These are the activations of a small neural network, seen along a few directions. Each row is one input.
Each table varies a few parts of the input and shows all the possible inputs, shuffled.
Descriptions start from the smaller parts, as in this example, which fits no table here: one of 5 places around a ring, together with either a single point or one of 9 places around a ring or (one of 2 separate values, together with one of 6 places along a line).
Shared parts are said once, and a part with two or three values counts as separate values.

Other details of the inputs vary at random and push rows far along two fixed directions, the same in every table; ignore that.

Table:
r1: [ 2.73  1.35  1.17  0.10 -1.23 -0.79 -3.68 -1.91 -3.62  7.67 -0.63]
r2: [ 0.16  5.08 -4.43  3.67  0.69 -3.35 -0.77 -0.78 -2.72  1.07  1.94]
r3: [ 0.10  2.10 -2.10  1.85  0.81 -1.76  0.68  0.08 -0.96 -0.78  0.80]
r4: [ 2.36 -1.48  2.98 -2.06 -1.35  0.40 -0.59 -0.81 -1.14  3.13 -1.62]
r5: [ 3.48  1.16  0.80  0.40 -1.42 -0.37 -2.52 -3.14 -4.05  7.24 -0.30]
r6: [ 1.79 -2.23  3.60 -2.75 -1.25  0.72  0.43  0.20  0.21  0.31 -1.51]
r7: [-3.04  2.43 -4.18  0.82  0.88 -0.05  0.04  2.04  0.93 -2.07  1.33]
r8: [ 0.15 -1.05  1.01 -0.38  0.77 -0.02 -0.16  1.48  1.74 -1.51 -0.51]
r9: [-1.27  0.82 -0.99  1.23  1.77 -0.93  0.78  2.46  2.06 -3.69  0.20]
r10: [-3.06  2.87 -4.64  2.27  0.65 -0.63  0.19 -0.48 -0.31 -0.15  2.59]
r11: [ 0.29 -4.11  2.90 -4.60 -1.49  4.11  1.48 -0.26  1.33 -0.29 -1.24]
r12: [ 1.58 -1.67  3.28 -1.13 -1.07 -0.13 -0.67 -2.55 -1.80  4.46 -0.39]
r13: [-0.54 -4.57  3.73 -1.63  0.77  1.43  2.60  0.86  3.75 -4.43 -0.34]
r14: [-2.51  3.78 -5.03  2.53  0.35 -0.99 -2.35  0.25 -1.41  0.31  0.86]
r15: [ 0.30  2.43 -2.14  2.18  0.76 -1.39 -0.32  0.51 -0.09 -0.19  0.31]
r16: [ 1.65 -1.43  3.44 -1.36 -1.36 -0.25 -0.82 -2.60 -1.87  4.22 -0.16]
r17: [-2.44  0.00 -2.28 -0.86  0.31  1.50  1.90  2.32  2.42 -4.25  0.42]
r18: [-0.83  4.12 -3.51  2.99  1.23 -3.18 -1.15  0.98 -1.43  0.53  1.13]
r19: [ 2.03 -4.17  4.66 -3.03 -0.50  2.41  1.48 -0.23  1.54 -0.82 -1.84]
r20: [-0.94 -2.61  0.76 -2.10 -0.80  2.86  0.93 -0.05  1.05 -2.69 -1.12]
r21: [-0.29  0.21 -1.04 -0.63 -1.42  1.38 -1.69 -0.98 -1.17  1.70 -0.92]
r22: [-0.69  2.43 -2.71  2.57  1.20 -1.65  0.83  1.89  0.55 -2.84  0.85]
r23: [-1.91 -1.31  0.55  1.01  1.55 -0.34  2.93  1.72  2.65 -5.46  1.03]
r24: [ 0.13  0.21  1.00 -0.66  0.06 -0.97 -0.29  1.14  0.00 -0.44 -0.28]
r25: [ 0.81 -3.43  2.58 -1.68  0.51  1.56  2.16  1.02  2.79 -3.88 -0.87]
r26: [-0.08 -2.01  1.76 -1.60 -1.96  2.07 -1.86 -3.28 -1.79  4.23 -0.66]
r27: [-0.52 -0.31 -0.79  0.78  1.28 -0.33  1.56  2.29  2.81 -4.76  0.01]
r28: [ 0.56  1.38 -0.37  2.06  0.26 -1.32 -1.12 -2.18 -1.49  3.37  0.93]
Each input here is: one of 4 places along a line, together with either one of 2 separate values or one of 5 places along a line.
Changing only the place on the line of 4 turns r3 into r18. The same change can be made to r19. Which row results?
> r9
List by row number the other rows that have the place on the line of 4 in common with r22.
> r4, r6, r15, r17, r21, r27

Table:
r29: [-0.04  3.29 -3.08  1.85  1.79 -2.25 -0.11  1.35  0.47 -1.42  1.13]
r30: [ 0.43 -1.58  2.30 -0.36 -0.70 -0.66  0.33 -0.90 -0.22 -0.03 -0.47]
r31: [-1.47 -0.25 -1.41 -2.46 -1.81  1.97  1.12 -0.40 -0.92  0.78  0.35]
r32: [ 1.17 -0.78  1.85 -0.96 -0.65  0.13 -0.03  0.65 -0.08  0.18 -1.03]
r33: [ 2.59  2.70 -0.63  1.42 -1.04 -1.18 -2.62 -1.91 -2.77  7.01 -0.11]
r34: [-2.38 -5.66  4.35 -5.38 -1.45  4.57 -0.27  0.91  2.68 -0.54 -1.89]
r35: [ 0.80 -3.67  3.34 -3.31 -0.27  0.85  1.47  2.42  2.42 -4.06 -1.78]
r36: [ 1.67  0.74  0.47  1.18 -0.63 -1.51 -1.38 -2.79 -2.12  5.05  0.82]
r37: [-0.76  1.43 -2.05  2.61  1.89 -0.99  1.24  1.82  1.08 -3.31  1.74]
r38: [-1.64  1.32 -1.78  2.34  1.88 -1.90  1.45  1.06  0.36 -4.02  0.85]
r39: [ 2.32 -0.13  2.97 -0.63 -1.02  0.44 -1.90 -1.79 -2.43  4.13 -0.94]
r40: [-0.18  1.37 -1.23  2.14  1.53 -1.43  0.58 -0.54  0.03  0.07  0.96]
r41: [-2.52  1.22 -5.10  1.55  0.46  1.96  0.11  0.12  1.49 -3.83  0.39]
What is each input in this table made of?
> either one of 3 separate values or (one of 2 separate values, together with one of 5 places along a line)
What sort of input is r29?
> one of 2 separate values, together with one of 5 places along a line
Change only the choice among 2 separate values in r36. List by row number the other rows that result.
> r30

Table:
r42: [-0.61 -2.51  1.20  0.20  1.63  0.43  4.52  1.35  3.69 -6.91  0.70]
r43: [ 1.00  4.84 -4.72  3.13  1.08 -2.41 -0.94  1.40 -0.96  0.02  0.69]
r44: [ 2.29 -1.28  2.51 -0.92 -1.06  0.06  1.38 -2.42 -1.81  1.87 -0.06]
r45: [ 0.11 -1.69  0.53 -1.63 -1.50  2.55 -1.58 -1.91 -0.45  2.35 -0.97]
r46: [ 2.64 -0.81  1.93 -1.25 -0.75  0.46 -1.95  0.19 -0.30  2.07 -2.10]
r47: [-2.56 -1.86 -0.91 -2.12 -0.08  2.56  3.90  2.06  2.54 -7.10 -0.08]
r48: [-1.50 -1.48  1.40 -2.47 -1.42  1.46 -1.65 -1.03 -0.46  3.11 -0.17]
r49: [ 1.04 -0.59  2.79 -2.08 -0.67 -0.64 -2.03  1.07 -0.33  2.85 -1.30]
r50: [ 3.09 -0.11  1.69 -2.28 -1.44  0.41 -0.23  0.37 -1.63  1.83 -1.87]
r51: [-1.54  3.95 -6.11  2.74  0.34 -0.31 -0.57 -0.69 -1.09  0.28  1.82]
r52: [-0.88 -1.65  1.17 -1.65 -1.09  2.34 -1.56 -1.15 -0.55  2.98 -0.64]
r53: [ 1.66 -0.77  2.57 -1.27 -0.34  0.24 -1.93  0.96 -0.41  2.71 -1.78]
r54: [-1.26 -2.87  1.54  0.65  1.72  0.17  3.45  1.20  3.84 -7.11  0.35]
r55: [-2.06  3.50 -2.67  4.07  1.63 -4.10 -0.45 -0.64 -0.99  0.59  2.94]
r56: [-1.43  3.33 -2.91  4.89  1.96 -3.23 -0.36 -0.76 -1.08  0.47  2.46]
Changing only one part turns r56 into r53. The same change can be made to r42. Which row results?
> r43
What is each input in this table made of?
> one of 3 separate values, together with one of 5 places along a line
A walk changes only the place on the line of 5. It starts at r48 and steps to r52. List the rest of the walk in order.
> r45, r51, r47
Change only the choice among 3 separate values in r44. List by row number the other rows that result.
> r47, r50
